A small network was shown many inputs. Here are its activations along a few directions, one row for each input.
Each table varies a few parts of the input and shows all the possible inputs, shuffled.
Descriptions start from the smaller parts, as in this example, which fits no table here: one of 8 places around a ring, together with either a single point or one of 11 places along a line or (one of 2 separate values, together with one of 6 places along a line).
Shared parts are said once, and a part with two or three values counts as separate values.

Other details of the inputs shift rows strongly along two fixed directions, in all tables alike. That doesn't count.

Table:
x1: [ 12   2 -22   7  12 -12   4  15  10 -19  -5]
x2: [  9  -6  16  12 -23   4   5  14  -3  12 -10]
x3: [ 11   0 -23   5  17 -15   1  14  10 -13  -8]
x4: [ 11  -4  14  -6   3   2 -14  -2 -13  24  -4]
x5: [  8  -8 -11  -9  26  -6  10  15  22 -13  -5]
x6: [-19  10 -13  -7   6  -1  20 -25  -5 -14  14]
x7: [-19   7  -3 -17  12   5  13 -23  -3  -4  18]
x8: [ -3   0   0   2  11 -10  12   9  26 -22 -14]
x9: [-1 -6 -4 -9  0 -7  8 -1  7  8  5]
x10: [-27  18   1  -6  -2   1  10 -28  -1 -14  11]
x11: [ -7  12  -3   1   0  -8 -13  -1   3  -1  -2]
x12: [ -6  11   5   6  -8   2   5  -4   4 -11  -4]
x13: [  2   3   8   7 -23   2  -3   7  -9   9   1]
x14: [ 22  -5  11   8 -15  12  -4  20  -5  19  -5]
x15: [-4 -2  8  2 -8 -7 -9  3 -9 23 -4]
x16: [ 12   2   4   0 -10   8 -10   8 -11  20   5]
x17: [  5 -13   6   5   1  -8  14  20  18  -6 -16]
x18: [ -8 -36 -10  52  21   5 -21  -2  18 -34   7]
x19: [  5   6  18  10 -30   8 -11   6  -4  16  -4]
x20: [-22   9  11 -16 -15  -1  -5 -22  -1  14  15]
x21: [-21  19 -18  -7   2  -9  -3 -17 -11 -17  18]
x22: [ -8   4  16 -13  -7  14   5 -24 -19  10  12]
x23: [ 26  -8  14  -1  -5   4 -19  15  -8  23 -10]
x24: [-21   3   7 -16 -14  -4   0 -18  -8  16  18]
x25: [-18  14 -17 -14  25  -5  -2 -22 -10  -4  16]
x26: [-18  12  -9 -12  15   6  17 -23  -7 -14  16]
x27: [  6  -1   6   7 -18   6  10  -1  -8  12   1]
x28: [-18  12 -16  -9  12 -10   0 -25 -12   3  14]
x29: [ 15 -15  26 -13 -13   9  -8   4  -4  32   0]
x30: [ -6  11  -3  -2 -20   5   1 -18 -19  12  19]
x31: [ 25  -6  18   3 -15  12  -9  15  -8  14  -8]
x32: [ 14 -15   1   5   5  -6  17  18  19  -2 -15]
x33: [-22  16 -14  -8   3 -11  -8 -17 -12  -5  16]
x34: [  7 -10  22 -11  -4   9   3  -4  -4  16  -1]
x35: [  3  10 -12   8   9 -11  -5  15  16 -25 -11]
x36: [ 21  -3  18  -2 -18  11 -18   7 -16  25   0]
x37: [  7  -9   5  11  -1  -4  16  20  13 -10 -18]
x38: [ 3  4  1  1  2  9 10  0 -4 -3  3]
x39: [ 13   0  -4   1  20   1  11   9   8 -29 -11]
x40: [ 13   0 -19   1  26  -8  -3  18  11 -13  -8]
x41: [ -2   5  -9   6  21 -17  -4  11  18 -16 -18]
x42: [ -2 -38 -25  16  -3  26 -21  13  11 -19 -26]
Description of these inputs: either one of 2 separate values or (one of 5 places along a line, together with one of 8 places around a ring).
Q: What sort of input is x35?
A: one of 5 places along a line, together with one of 8 places around a ring
Q: Which other rows does x15 become when the place on the ring of 8 takes its other values? List them by row number.
A: x2, x13, x17, x21, x24, x33, x37

Table:
x43: [ -2   9   8  -6 -18   3  -7 -11 -19  21  12]
x44: [  5  -7  -5   3  13   2   7   4  10 -15  -4]
x45: [  3  -7   2   4   2   6 -11   0  -5   8   1]
x46: [-28  30  -8 -23  -3   0   1 -41 -24   0  33]
x47: [ 20 -10  20  14 -29   3 -19  22  -5  38 -11]
x48: [ 24 -13  27  -2 -21   9  -5  19  -7  43 -11]
x49: [ 13 -11  20  18 -32   6 -16  18  -5  34 -11]
x50: [ -1 -11 -11  12  11  -1  -6   4  10 -15  -4]
x51: [-12   1 -21  -2  24  -2   6 -14   4 -33   8]
x52: [-12  -2  17  -8 -15   7   2 -19 -11  21  13]
x53: [ 12 -11  28   8 -32  10   2  14  -4  33 -10]
x54: [ 16  -9  23  16 -31   9 -13  18  -7  33 -11]
x55: [-3 12  1 -9 -2 -5  7 -4 -4  4  5]
x56: [  2  10  -2 -11   2  -1   0  -4  -7   4   6]
x57: [  2  -6  -4   5   7   3   9   5  12 -19  -5]
x58: [ 16  -3  -6   5  10  -7  -7  21   7  -5 -12]
x59: [ -3  -6   0   3   6  -3  14   5  16 -16  -7]
x60: [ 6  0 -3 -9 16 -9  7  8 11 -8 -8]
x61: [-23   5  -2  -5  -2   9  -9 -31 -17   1  24]
x62: [-3 10 -4 -1 -2 -3 -8 -4 -8  1  7]
x63: [-15   4 -15  -8  24  -4  15 -13   8 -29   8]
x64: [  5   5  -4  -8  13 -13   9  10  11  -8  -7]
x65: [-6  8 -2  1 -6  0  1 -8 -7 -2  4]
x66: [  8  -5  -7  -1  17   0   5   6   8 -11  -5]
x67: [ 13 -10  -9   7  12  -5 -11  18  10  -3 -14]
x68: [ -9  -4  -1   2  -5   8   1 -12  -4  -6   7]
x69: [  8  -2 -11   0  17  -4  -7   9   5 -11  -6]
x70: [ 3 -4 -2 -4 16 -6 10  5 12 -9 -7]
x71: [ -1  -6  -3   3   7   1  14   6  13 -17  -6]
x72: [  5   6  -6   3   6  -5  10   8   9 -15  -8]
x73: [  5 -16  -5  19   2   1  -5  16  16 -13 -13]
x74: [ 13 -14  24  17 -32  12 -13  15  -6  30 -10]
x75: [ 10   0   1   6   2  -7  13  19  13  -7 -16]
x76: [  2   5  -1 -12   5   2  -1  -7  -6   5   5]
x77: [-15  13 -18  -4  16  -5  13 -13   7 -34   5]
x78: [  0   6  -1   1   5 -11  14   8  13 -13  -9]
x79: [ 13 -20  25  17 -31  17 -13  13  -4  30  -8]
x80: [  7   5  -7  -8  14 -10   9  11   8  -8  -6]
x81: [  4   8  -3  -4   8 -14  11  10  12 -10  -7]
x82: [ -7   0  13 -11 -10   9   0 -16 -15  25  12]
x83: [ -4  -4 -11  14   3  -5  -3   7  10 -18  -7]
x84: [-10   4 -23  -7  28  -4   4 -13   2 -28   8]
x85: [-39  22  11 -19 -24   7   4 -49 -26  17  33]
x86: [ 11 -14  -8  12  12  -2  -9  16  12  -5 -13]
x87: [  1   1   7 -10 -10   8 -11 -12 -19  24  10]
x88: [  1  -2  -7   8   4  -2   5   6   7 -19  -8]
x89: [ 10   2 -12  -2  14  -8   0  11   4 -11  -6]
x90: [-45  31  -9 -25 -12   3 -19 -61 -41  18  49]
Q: What do these inputs look like to the network?
A: one of 6 places along a line, together with one of 8 places around a ring
Q: The inputs of x77 and x83 match in every part but the place on the line of 6. If x76 is changed in the same way as x77 into x83, which row does it become?
A: x67
Q: The inputs of x46 and x43 match in every part but the place on the line of 6. If x57 is changed in the same way as x46 into x43, which row does it become?
A: x68
Q: Which other rows does x80 become when the place on the ring of 8 takes its other values? List them by row number.
A: x48, x53, x55, x63, x71, x75, x82
Q: Which other rows does x44 become when the place on the line of 6 takes its other values? List them by row number.
A: x50, x51, x52, x61, x63
Q: Start at x60 and move only the place on the ring of 8, one step at a time. The first step leads to x70. Which rows follow, in order?
A: x52, x59, x85, x78, x81, x64

Table:
x91: [-27   4   4 -15 -13   9 -21 -37 -24  24  23]
x92: [  3   5  15  -3 -26  14 -25  -8 -24  28   9]
x93: [ 22 -32  12  11 -17  13 -14  23  -1  37 -15]
x94: [ 12  -9 -15  12  28 -14  -6  22  23 -27 -13]
x95: [-17   7  -2  -5 -11  13 -12 -34 -34  24  29]
x96: [-12  18 -26  -4  27 -12  15  -4  16 -60  -3]
x97: [-15  -5  23  -5 -28  11  -4 -15 -10  28   6]
x98: [-14   9 -26   2  38 -18   6  -4  23 -49   3]
x99: [-42  23  -9 -15   6  -5   7 -46  -9 -20  35]
x100: [ 22 -14  15  23  -6  -3   6  33  16  -1 -28]
x101: [-34  24 -16 -12  12  -1 -12 -45 -24 -12  30]
x102: [-19   4 -29  -3  39 -14   7  -6  24 -49  -5]
x103: [ 11  -3  -8  17  20  -9   2  21  19 -24 -20]
x104: [ 14  -3 -17   8  15  -3  20  21  20 -38 -17]
x105: [  1  27  11 -20 -33 -19   4   3 -19  51   7]
x106: [ -6  -5  20   1 -29  12   5 -14 -13  30  17]
x107: [ 19 -29  10  13  -9   6  12  31  20   8 -25]
x108: [ 42  -1  45 -32  -5   3  18  24  -3  51 -16]
x109: [ 25 -19  10  22  -8   3  14  30  12   4 -24]
x110: [ 21  -7 -23   8  19   0  -1  24  10 -26 -14]
x111: [-34  32 -11 -18  -1   5  -7 -43 -21 -14  30]
x112: [ 28 -27  14  16 -16   9 -13  25  -1  34  -8]
Q: What do these inputs look like to the network?
A: either one of 2 separate values or (one of 4 places along a line, together with one of 5 places along a line)
Q: Which other rows does x112 become when the place on the line of 5 takes its other values? List them by row number.
A: x94, x98, x99, x106

Table:
x113: [  6   7   4 -10  -1  -3  -9   1 -10  21   7]
x114: [-32  27  -7 -10  -5 -10   1 -34 -15  -2  25]
x115: [-34  17  16 -23 -16   7   8 -48 -23  18  31]
x116: [ 29 -16 -10  20  10  -1 -11  35  11 -16 -25]
x117: [ -5  -6  20   4 -28  -1  -2   2  -2  33  -3]
x118: [  2   2  20  11 -42  15 -15  -1 -18  31   2]
x119: [ 12 -15  -8  19   7   6   6  20  15 -25 -14]
x120: [  4   8   9   9 -20   1   1   8  -6   6  -6]
x121: [ -1 -11  14   1 -25  24 -12 -18 -27  29  17]
x122: [-19  -1 -16   4  21  -4  13  -7  19 -40   0]
x123: [ 25  -5  -9  -1  22  -6  24  27  23 -29 -20]
x124: [  3 -19  -9  15  20  -1   5  16  26 -31 -15]
x125: [-31  30  -8 -21  -1 -11   3 -35 -16  -2  27]
x126: [-13  11 -17 -20  36 -11  22 -14  15 -38   6]
x127: [ 25   6 -10  -1  19 -12  11  31  16 -24 -22]
x128: [  5 -16  26  -3 -18  20 -12  -9 -17  42   6]
x129: [-10  14 -35  -8  43 -17  -2  -6   5 -37   8]
x130: [  9 -11  19  -2 -20  23  -7  -8 -23  34  10]
x131: [ 26 -16  -7   3  24 -13   4  36  28  -5 -29]
x132: [ 40 -11  24   6 -14  -6  -4  46   9  33 -26]
x133: [  3 -22  26   5 -23  20 -16  -7 -15  36   5]
x134: [ -5   7 -12  12   6 -12  -3   4  11 -18  -3]
x135: [-16  11 -17 -11  22 -21  15  -6  16 -26   0]
x136: [-39  16   2 -14  -4   3  11 -42 -11  -5  26]
x137: [ -8  -8  21   8 -33   7 -13  -3  -7  37   3]
x138: [-27   5 -36  -8  36 -13  -4 -25   7 -39  14]
x139: [  4  -4  -2   5  -3  -1 -21   1  -9  12   3]
x140: [-17  -6  15   2 -29  10 -20 -18 -15  35  14]
x141: [ 32 -23  19  29 -23   1 -21  43  11  28 -26]
x142: [ 13   3 -14   1  15   0  -7  10  -2 -13  -6]
x143: [-31  14 -25 -19  28  -8  -4 -34  -9 -15  24]
x144: [  9 -10  -6  19   3   4  12  20  18 -25 -15]
x145: [ 39  -9  23  16 -25   0   2  44   7  22 -32]
x146: [ 26  -8 -13   2  28  -1  18  24  19 -27 -19]
x147: [  3   1   1  13 -16   8 -14   1  -8   3  -2]
x148: [-22  12  -5 -23  16   4   7 -35 -11  -5  23]
x149: [ 19 -11  -2  18   7  -5  21  31  25 -25 -25]
x150: [  2  -1   9 -13  -4  -6   2   4   2  19  -1]
x151: [-20  31 -27 -25  22  -4   2 -33 -16 -25  23]
x152: [ -6   7  25 -10 -36  15   8 -22 -24  32  16]
Q: The inputs of x143 and x130 match in every part but one. If x131 is changed in the same way as x143 into x130, which row does it become?
A: x146
Q: The inputs of x125 and x135 match in every part but one. If x141 is changed in the same way as x125 into x135, which row does it become?
A: x140
Q: What do these inputs look like to the network?
A: one of 5 places around a ring, together with one of 8 places around a ring
Q: Start at x133 and move only the place on the ring of 8, one step at a time. The first step leads to x128. Which rows follow, in order?
A: x148, x126, x115, x136, x122, x124
Q: Start at x114 and move only the place on the ring of 5, one step at a time. The first step leads to x120. Which rows follow, in order?
A: x149, x136, x117
